A small network was trained on made-up records. Each row is its average activation on records with the value named, seen along a few directions.
Values that are neighbours, or in one group, have similar rows; names and order tell nothing.

Other fields shift rows strongly along two fixed directions, in all tables alike. That doesn't count.

Field Bonu:
p9: [5.925 -1.564 -0.201 -0.357 -2.845 -4.980 -0.153 0.166 -0.951 -1.895 -1.358 -0.488 0.883 -1.402 -0.867 -1.023 2.665 1.304 1.068 -1.070 2.874]
p11: [2.622 2.486 -0.019 1.665 0.195 5.845 -1.405 -1.633 -5.570 7.475 1.839 1.745 -3.402 4.088 0.873 3.433 -1.596 3.761 2.557 -2.330 -1.719]
p5: [-6.618 -2.125 0.818 -4.153 2.567 -0.047 3.367 1.358 5.046 -4.555 -1.865 -1.387 1.406 -3.675 0.197 -2.974 1.575 -4.421 -3.194 2.978 0.107]
p4: [-3.498 -1.882 0.005 -2.806 0.292 -4.769 2.665 1.884 6.693 -6.172 -1.342 -1.365 3.677 -3.558 -0.671 -3.695 0.725 -5.238 -3.452 3.374 2.204]
p6: [-3.444 -0.074 0.067 -2.268 -0.637 3.278 0.523 0.208 0.132 4.270 1.191 -0.214 -1.298 -1.787 -0.054 -0.372 -0.171 -1.289 -1.464 0.036 -1.126]
p13: [-3.143 0.186 0.702 -0.919 -0.641 0.734 -0.424 0.336 1.509 2.130 0.961 0.746 -0.305 -1.313 -0.326 -1.035 -0.489 -2.151 -2.374 -0.081 -0.796]
p14: [7.842 -1.140 -0.654 0.065 -2.492 -3.661 -0.569 -0.327 -2.784 0.233 -1.372 -0.790 -0.320 -0.522 -0.325 0.748 1.938 3.533 2.753 -2.038 2.176]
p8: [-1.986 -0.652 0.953 -2.331 3.257 7.943 1.430 -0.775 -1.965 5.144 -0.340 0.048 -3.698 -0.064 1.715 3.758 0.610 1.818 2.072 -1.225 -1.595]
p15: [-3.105 1.669 -1.208 0.843 1.967 0.895 -0.189 -0.336 1.512 -2.636 0.723 0.913 0.304 1.297 0.350 -0.389 -1.496 -0.675 -0.841 0.295 -1.242]
p3: [-4.055 1.224 1.185 1.480 -0.297 2.961 -0.424 -0.201 -0.316 1.434 1.675 1.119 -1.077 -0.077 1.661 1.458 -1.323 -0.144 -0.934 0.883 -2.123]
p7: [0.018 0.562 0.715 1.291 -2.678 2.757 -2.350 -0.804 -1.545 4.900 1.828 0.558 -1.160 -0.458 0.195 -0.153 -0.875 0.378 0.124 -1.466 -2.288]
p2: [4.226 0.788 -0.985 1.810 -0.028 -4.792 -0.380 -0.233 -1.120 -3.609 -1.330 -0.433 1.762 3.529 -1.031 -0.274 -0.308 0.636 1.117 -0.131 2.075]
p10: [8.240 -0.560 -0.723 4.797 -5.821 -8.154 -3.952 0.492 -1.347 -1.939 0.788 0.407 2.310 0.006 -1.670 -1.505 -0.923 2.116 0.789 -1.010 1.669]
p1: [3.337 -0.263 -0.373 0.408 1.276 -2.574 0.458 -0.426 -0.848 -2.941 -2.086 -1.067 0.655 0.925 -1.028 0.446 0.968 1.299 1.791 -0.070 2.440]
p16: [-1.411 0.435 -0.339 -0.816 3.363 3.104 0.793 -0.185 -1.331 0.775 -0.344 -0.761 -1.368 2.336 0.259 1.428 -0.505 0.879 2.049 0.042 -0.235]
p12: [-4.949 0.908 0.058 1.293 2.523 1.460 0.608 0.476 2.884 -2.614 1.032 0.970 1.633 0.673 0.720 0.150 -0.797 -1.806 -2.061 1.814 -2.421]
Bonu is arranged as a ring.
- A walk along Bonu starts at p2 and steps to its neighbour p11. Put p5, p14, p15, p7 in the order it reaches them. => p15, p7, p5, p14
- Name the neighbours of p3, in listed order. => p10, p12
- Name the neighbours of p6, in listed order. => p4, p13

Field Noto:
n2: [2.468 0.201 0.273 1.801 -2.979 -1.165 -2.236 -0.194 -1.388 2.241 1.063 0.293 -0.430 -0.371 -0.612 -0.073 -0.597 1.080 0.278 -1.019 0.018]
n1: [2.854 0.004 0.076 0.460 -3.009 1.324 -1.984 -0.607 -2.985 4.950 1.570 0.559 -2.003 -0.545 -0.038 1.167 0.178 1.935 1.377 -2.186 -1.119]
n9: [-2.862 1.064 0.964 0.748 -0.775 4.485 -1.029 -0.313 -1.026 4.818 2.432 1.397 -1.790 0.034 0.883 1.331 -1.084 -0.027 -0.884 -0.281 -2.891]
n6: [1.147 0.346 -0.590 0.880 0.975 -0.710 -0.057 -0.062 -0.461 -1.154 -0.445 0.028 0.531 1.731 -0.219 0.250 -0.455 0.698 0.636 -0.122 0.483]
n5: [-1.036 -0.975 0.045 -1.496 0.921 -1.376 1.321 0.567 2.020 -2.354 -1.073 -0.690 0.963 -1.554 -0.433 -0.897 0.972 -1.392 -0.919 1.005 1.038]
n4: [-7.570 -0.137 0.442 -1.651 5.223 4.521 2.747 0.222 3.195 -2.420 -0.781 0.028 -0.043 0.431 1.515 0.054 -0.424 -1.996 -1.144 1.837 -1.973]
n8: [4.038 -1.421 -0.442 0.015 -2.514 -6.966 0.069 0.925 1.887 -4.562 -1.575 -0.988 3.191 -1.552 -1.086 -2.993 1.260 -1.090 -0.953 0.660 2.780]
n7: [0.630 0.002 -0.238 -0.200 0.107 -1.610 0.085 0.240 -0.226 -1.065 -0.393 -0.813 0.466 0.671 -0.664 -0.233 -0.149 -0.536 0.433 0.539 1.096]
n3: [2.205 -0.090 0.506 0.854 0.087 1.124 -0.218 -0.663 -2.127 0.793 -0.296 0.519 -1.740 0.162 0.998 2.198 0.699 3.017 2.049 -1.056 -0.044]
n10: [-1.874 1.007 -1.037 -1.410 1.964 0.374 1.302 -0.114 1.111 -1.248 -0.502 -0.335 0.855 0.993 -0.344 -0.804 -0.400 -1.689 -0.871 0.624 0.611]
Noto is arranged as a line.
- A walk along Noto starts at n3 and steps to its neighbour n4. Put n2, n9, n5, n7 in the order it reaches them. => n7, n5, n2, n9
- What is the length, in steps, of the shortest route from n8 to n6? => 4
